[ 94 147 144 147 104 129  90 114 106] -> fosa
[154  95 114  61 137 148 155 134 140] -> lufaz
[113 104 111  65 136  87 166  95 138] -> rofe
[169 102 123  90 131 188 131 157 135] -> Fule
[ 94 146 144 205 104 129  97 114 106] -> koli
[138 152 136 131 120 185  90 144 124] -> kimug
[145 146 136 133 120 191  90 149 124] -> dolak
[138 130 136 131 120 185  80 144 124] -> Moseb
[ 98  98 145  98  98  85  85 118  85] -> nogov
[155 148 140  61 137 114 134 155  95] -> mome
[154  90 129 136 122 168 132 149 124] -> vuz
[ 91 109 116 103 128  66 161  83 129] -> gona
howmany nogov: [98] | 4
howmany fosa: [129] | 1
len: [ 94 147 144 147 104 129  90 114 106] | 9
q: [ 90 129 136 122 168] | vuz
perm: [134 140 154  95 114  61 137 148 155] | lufaz

[ 76 185 189 205 165 198 177] : lufaz
[176 165 176 176 176 165 165] : Fule
[165 198 205 175 185  75 189] : rofe
[ 67 195 183 161 166 199 174] : mome
[ 59 175 182 172 204 185 170] : fosa
howmany fosa: [172] | 1
perm: [ 75 165 175 185 189 198 205] | rofe
perm: [ 76 165 177 185 189 198 205] | lufaz
len: [176 165 176 176] | 4
q: [176 165 165] | Fule
howmany Fule: [177] | 0
q: [183 161 166] | mome

[143 133 194 154 145 107] : lufaz
[168  68  82 143 102 162] : vuz
[168  68 107 145 194 154] : Fule
q: [194 154 145 107] | lufaz
perm: [194 133 107 154 143 145] | lufaz
q: [168  68  82 143 102 162] | vuz

[ 68 123 121 132 112]  fosa
[127 139 158 123 109]  vuz
[145 106 127 114 174]  koli
[121 123  68 116 128]  dolak
[110 134 148 122 108]  kimug
[130 135 159 127 112]  gona
[131 143 151 162 115]  mome
[129 134 152 133 113]  rofe
[131 145 151 164 116]  Moseb
[131 135 151 140 128]  nogov
perm: [128 131 135 140 151] | nogov
perm: [140 128 131 135 151] | nogov
q: [139 158] | vuz
q: [121 123  68] | dolak
q: [ 68 116 128] | dolak

[103 153 153 121 147 103 127 153 153] : gona
[113 113 156 137 124 147 134 134 166] : vuz
[124 121 147 127 113 126 129 135 143] : Fule
[138  56 143 128 143 143 154 106 108] : mome
[135 162  95 135 103 162 116 122 135] : koli
[127 206 116 135 114 105 141 115 139] : lufaz
[173 173 127 125 114 133 122 107 139] : dolak
[126 127 147 143 113 129 124 136 121] : Moseb
howmany koli: [135] | 3
howmany gona: [152] | 0
howmany Moseb: [127] | 1
len: [126 127 147 143 113 129 124] | 7
perm: [206 135 115 127 116 139 141 105 114] | lufaz
perm: [147 127 113 126 129 135 143 124 121] | Fule

[124 122 131 131 129 129 129 129 128 128 130 126 117 128  76 176 187  79
 147 141  75] -> dolak
[129 127 122 122 126 124 124 125 125 126 122 130 136 124 128 140 134 123
 126 125 124] -> gona
[132 132 129 129 129 129 129 131 131 131 129 132 133 129 131 132 130 130
 129 129 130] -> koli
[124 122 131 131 129 129 129 129 128 128 130 126 122 130 127 121 125 130
 129 129 129] -> kimug
[109  91 139 139 126 131 131 133 131 130 137 117 100 134 125  88 104 138
 127 130 136] -> Fule
[126 122 129 129 127 127 127 129 129 129 129 127 124 128 128 122 123 130
 127 127 129] -> lufaz
[ 75 103 166 166 177 179 179 126 120 119 176  88  67 179 104  86 143 147
 178 179 137] -> rofe
[146  92 130 130 103 109 109 147 148 148 120  93 139 113 150 109  93 101
  93 107  93] -> mome
howmany mome: [94] | 0
len: [ 75 103 166 166 177 179 179 126 120 119 176  88  67 179 104  86 143 147
 178 179 137] | 21
q: [139 126 131 131 133 131 130 137 117 100 134 125] | Fule
q: [179 179 126 120 119 176  88  67] | rofe
len: [124 122 131 131 129 129 129 129 128 128 130 126 122 130 127 121 125 130
 129 129] | 20
q: [132 132 129 129 129 129 129 131 131 131 129 132 133 129 131 132 130 130
 129 129 130] | koli
len: [132 132 129 129 129 129 129 131 131 131 129 132 133 129 131] | 15

[141  95 149 137 119 155] : rofe
[134 149 102 152 132 201] : Moseb
[108 180 140 127 128 116] : koli
[ 78  73  99 114 148 148] : fosa
[142 144 168 120 141 122] : kimug
[148 171 109 164 114 179] : gona
[109 114 164 171 179 147] : Fule
[ 78  73  99 114  99 148] : mome
[136 129 131 142 148 153] : nogov
len: [78 73 99] | 3
len: [141  95 149 137] | 4
perm: [179 114 164 109 171 148] | gona

[105 106 133 151  93 164 124  99  73  51 143] = fosa
[120  91 107 107  95 173  66 163 138 169  63] = nogov
[137  63 149 138 107  66 163 173  95 145 131] = Fule
q: [137  63 149 138] | Fule
q: [138 107  66 163 173  95] | Fule

[124 122 140 174 160 189  85] -> rofe
[ 85 189 160 124 173 122 140] -> vuz
[ 72 122 124  75 136 136 122] -> Moseb
[122 124 121 174 160 189  85] -> lufaz
q: [122 124 121 174] | lufaz
perm: [ 85 122 124 140 160 174 189] | rofe
q: [124 122] | rofe
howmany Moseb: [122] | 2

[139 172 114 137  99 122 115 138 129 138 190  92 111 103] : koli
[115  93 131  88 150 115 135 134 121 102 115 118 129 148] : Fule
[139 121 111 138 115  93 161 138 129 171  98 104 114 190] : gona
[120  89 133 144 144 134 135 102 121 115  84 148 133 105] : kimug
[139 171 114 138  98 122 115 161 129 138 190  93 111 104] : Moseb
[138 115 171 103 122 138 161 139 129 114 111  98  93 190] : dolak
[138 179 113 120 110 115 114 150 126 133 189  79 105 100] : nogov
[119 100 131 105 152 111 131  90 122 117  95 120 126 122] : lufaz
howmany koli: [138] | 2
perm: [ 93  98 104 111 114 115 122 129 138 138 139 161 171 190] | Moseb
q: [134 135 102 121 115] | kimug
len: [139 172] | 2
howmany Fule: [114] | 0
perm: [190 114 104  98 171 129 138 161  93 115 138 111 121 139] | gona

[ 90 123 116 141 104 156 136 125 190 124 124 132 186 127  87 161 146 129
 171 156 154 134 103 131 123 140 107 144 152] : kimug
[124 114 136  84 181 154  98 143 139 143 128 160 112  82 127 128 113 142
 129 141 119 186 155 177  88 107 142 156 136] : dolak
[137 119 181 177 127 141 136 128 114  84 160  98 154 186 142 129 113 143
 155 142 107 143  82 112 128 156 124 139  88] : mome
perm: [155 142 107 143  82 112 128 156 124 139  88 137 119 181 177 127 141 136
 128 114  84 160  98 154 186 142 129 113 143] | mome
len: [124 114 136  84 181 154  98] | 7
perm: [ 82  84  88  98 107 112 113 114 119 124 127 128 128 129 136 136 139 141
 142 142 143 143 154 155 156 160 177 181 186] | dolak

[156 157 123 128 122 122 122 122 122 158 123 125 122 122 122 164 150 122
 139 122 126 164 156 150 122 129 122 134 156 158 145 136 122] : dolak
[122 122 122 151 136 138 139 122 122 123 127 152 133 151 148 122 131 147
 141 133 122 122 122 131 123 122 122 146 122 124 131 122 152] : rofe
[124 130 122 134 138 132 139 123 122 132 134 136 139 125 139 127 132 139
 132 137 122 126 132 132 124 122 122 132 124 131 132 122 138] : kimug
[125 125 125 142 205 205 205 122 124 132 190 154 189 124 194 122 127 195
 129 204 125 122 136 127 122 126 125 130 125 129 131 126 175] : vuz
[133 126 132 123 122 122 122 129 132 125 122 123 122 130 122 128 125 122
 125 122 133 130 125 125 127 134 132 125 133 125 125 134 122] : fosa
[129 126 122 134 138 139 139 123 122 132 134 136 139 125 139 127 132 139
 132 123 122 185 196 199 125 122 123 181 158 201 195 126 149] : gona
[141 122 160 123 122 122 122 157 159 122 124 123 123 124 123 126 122 123
 122 122 160 130 122 122 153 159 159 122 141 122 122 156 123] : Fule
[138 156 122 134 122 122 123 122 122 157 122 131 125 122 124 154 151 124
 143 122 122 150 156 151 123 122 122 139 138 157 148 124 127] : mome
[135 128 133 125 122 122 122 130 133 126 122 124 122 133 122 130 127 122
 126 122 134 132 126 127 128 135 134 126 135 127 126 136 123] : nogov
[122 148 125 171 158 162 164 124 125 147 134 173 176 125 173 130 156 174
 162 153 125 125 146 156 123 125 125 165 122 148 160 124 175] : lufaz
[124 126 126 131 127 127 127 126 127 124 125 131 129 135 129 124 127 129
 130 126 125 124 124 127 126 125 127 131 124 125 128 125 130] : Moseb
[122 126 132 122 122 122 123 132 129 124 129 139 139 142 138 123 129 138
 134 132 123 122 123 129 127 123 126 136 122 124 130 122 140] : koli
q: [124 126 126 131 127 127 127 126 127 124 125 131 129 135 129 124 127 129
 130 126 125 124 124 127 126 125 127 131 124 125 128 125 130] | Moseb
len: [122 126 132 122 122 122 123 132 129 124 129 139 139 142 138 123 129 138
 134 132 123 122 123 129 127 123] | 26
howmany kimug: [134] | 2
perm: [127 124 148 157 138 139 122 122 123 151 156 150 122 122 143 124 151 154
 124 122 125 131 122 157 122 122 123 122 122 134 122 156 138] | mome
len: [129 126 122 134 138 139 139 123 122 132 134 136 139 125 139 127 132 139
 132 123 122 185 196 199 125 122 123 181 158] | 29
q: [132 123 122 122 122 129 132] | fosa
howmany rofe: [132] | 0

